These are the activations of a small neural network, seen along a few directions. Each row is one input.
In each table, some parts of the input vary, and every possible input appears once, in random order.
Descriptions start from the smaller parts, as in this example, which fits no table here: one of 4 places along a line, together with either a single point or one of 11 places along a line or (one of 3 separate values, together with one of 8 places around a ring).
Shared parts are said once, and a part with two or three values counts as separate values.
In the rows, zero is written as 128.

Other details of the inputs vary at random and push rows far along two fixed directions, the same in every table; ignore that.

Rows:
r1: [121 117 130 114 134 139 151 126 108 101 150 120]
r2: [164 153 124 104 134  83 125 178 112 121 121 161]
r3: [108  97 162  71 124  45 170 127 180 161 149 112]
r4: [149  59 123 130 118 129 172 149 161 104 106 168]
r5: [102 167 118 118 178 128 103  76  54 107 119  49]
r6: [152 137  68 210 109 184 112 134 128 108 115 193]
r7: [114 189 133 127 163 164  87 105  75 143 154  39]
r8: [133 141 173  84 128 114 144 124 130 152 181  64]
r9: [105 200 140 147 162 150  88 110  78 141 157  43]
r10: [ 78 201 114 145 164 145 109 101  45 106 141  46]
r11: [146 129 127 102 115 133 146 127 157 109 156 145]
r12: [150 135  74 205 121 187 104 133 131  97 118 200]
r13: [122 176 134 128 175 143  80  91  82 146 124  33]
r14: [126 131  76 181 136 189 118 118  68 105 117 134]
r15: [162 100 120 141 114 108 165 133 185 129 106 191]
r16: [ 86 167  98 114 167 124  75  85  82 141 122  42]
r17: [116 142  83 200 135 175 119 123  72 103 119 138]
r18: [145  26 134 127 107  92 171 163 226 138 122 229]
r19: [146  61 167 124  54 129 174 177 210 117 134 234]
r20: [123 164 160  77 152  69 149  96 148 129 139  94]
r21: [149 136 115 113 125 115 133 104 141 124 121 116]
r22: [152 123 122 110 131 118 131 109 154 112 123 136]
r23: [152 135  64 209 146 177 103 120 131 117  67 191]
r24: [148 114  55 191 145 148  64 187  77 131  85 208]
r25: [ 79 180  97 114 155 145  82  99  75 139 153  47]
r26: [134  93 149 132  95 125 150 146 177 137  82 192]
r27: [182  50 128 113  87 115 183 163 232 112 115 213]
r28: [ 95 152 161  97 140  98 158 119 104 105 172  78]
r29: [146 102  94 182 108 191  84 119 121 116  64 195]
r30: [121 120 163 111 113 109 136 120 151 137  99 157]
r31: [156  21 114 125  88 109 162 159 211 138 122 205]
r32: [135 119 209  44 124  86 168 136 168 145 201  76]
r33: [117 138 147 102  99 149 120 122 123 124 133 131]
r34: [105 103 172  29 100  58 180 137 176 151 200  83]
r35: [ 88 143 145  90 118  81 140 124 135 146 182  78]
r36: [109 212 104 112 152 151  98  92  80 118 146  54]
r37: [ 69 191 104 133 154 131  83 104  78 137 155  51]
r38: [137 179  88 176 136 161  48 160  33 129  61 168]
r39: [114 103 178  73 137  59 201 135 161 124 135 106]
r40: [139 115 178  51 133  34 181 193 115 118 147 127]
r41: [130  88 168  63 118  67 194 126 152 120 145  97]
r42: [140  51 112 124 116 119 132 140 182 129 123 180]
r43: [ 97 230 105 138 155 143  91  92  74 115 145  54]
r44: [173  88  97 201 145 193  85 127 129 127  94 175]
r45: [163 125  60 190 111 198 112 129 125 110 112 189]
r46: [120 102  68 207 124 181  89 141 127 118 125 194]
r47: [123 121 156 117 101 106 144 121 148 147  95 150]
r48: [142 139 106 202 169 174  87 118 107 146  88 132]
r49: [147 101 209  43 120  56 177 128 182 158 171  68]
r50: [130  91  60 187 126 195  88 136 123 120 122 190]
r51: [107 130 207  18  78  80 180 142 173 138 169  89]
r52: [ 94 181 119 137 178 111 121  79  52 128 109  55]
r53: [148  63 160 129  42 126 182 179 207 128 131 227]
r54: [139  95  84 207 156 168 123 123 107 103  74 194]
r55: [148 103  87 187  97 188  92 120 117 126  61 189]
r56: [163 102 104 216 158 180  94 128 130 138  87 188]
r57: [149 107 160 141 107 127 152 154 163 143 165 140]
r58: [124 103 131 111 120 137 170 146 131 105 146 128]
r59: [ 95 189 132 107 138 141  79  83  74 134  95  53]
r60: [134 117 203  85 119  88 165 148 176 139 194 105]
r61: [ 90 168 180  79  96 104 141 130 133 133 151  86]
r62: [106 155 170  64  90 111 143 116 122 141 152  84]
r63: [161 153 139 135 160 111  91 178  78 146 122 128]
r64: [149 115 152 144 143 114 137 125 147 158 121 126]
r65: [ 76 180 106 128 179 110  84  86  84 152 116  54]
Description of these inputs: one of 5 separate values, together with either a single point or (one of 3 separate values, together with one of 4 places along a line).
Q: Changing only the choice among 5 separate values turns r63 into r40. The same change can be made to r57. Which row results?
A: r17
Q: Which other rows agree with r26 in the choice among 5 separate values? List them by row number.
A: r19, r29, r30, r33, r38, r47, r51, r53, r55, r59, r61, r62
Q: A walk changes only the place on the line of 4. It starts at r17 and steps to r14. List the rest of the walk in order.
A: r41, r52
Q: Which other rows does r6 become when the choice among 3 separate values takes its other values? List them by row number.
A: r12, r43
Q: Which other rows agree with r3 in the choice among 5 separate values? List them by row number.
A: r16, r18, r24, r25, r31, r34, r35, r37, r42, r46, r50, r65

Rows:
r66: [120 132 137 115 137 118 133 117 129 132 141 101]
r67: [111 147 139 105 138 111 124 101 123 136 129  88]
r68: [152  75 144 124  81 133 168 167 187 120 141 194]
r69: [109 159 142 105 122 126 124 119 112 129 151  91]
r70: [149 100  73 208 127 192  96 125 129 123  78 196]
r71: [114 144 139 109 143 114 130 109 118 131 142  85]
r72: [174  51 132 139 101 110 162 188 186 127 100 234]
r73: [132 106 159  90 109 101 170 144 167 126 162 129]
r74: [112 160 144 106 123 126 124 120 114 130 152  90]
r75: [114 153 138 109 135 121 128 117 116 129 155  87]
r76: [130  97 157  91 116  94 168 137 171 131 152 126]
r77: [120 154 142 100 148  87 121 130 101 136 119 100]
r78: [147 103  69 209 122 199 103 141 120 112 104 196]
r79: [113 148 142 105 138 111 126 101 123 135 128  88]
r80: [122 192  62 204 180 178  43 105  22 124  67 116]
Q: Changing only one part turns r74 into r68. The same change can be made to r75. Which row results?
A: r73
Q: Describe the family of inputs behind these rows.
A: one of 3 separate values, together with either a single point or one of 4 places along a line
Q: Which other rows agree with r77 in the choice among 3 separate values? List them by row number.
A: r67, r69, r76, r78
Q: Which other rows does r76 become when the choice among 3 separate values takes its other values? List them by row number.
A: r66, r71
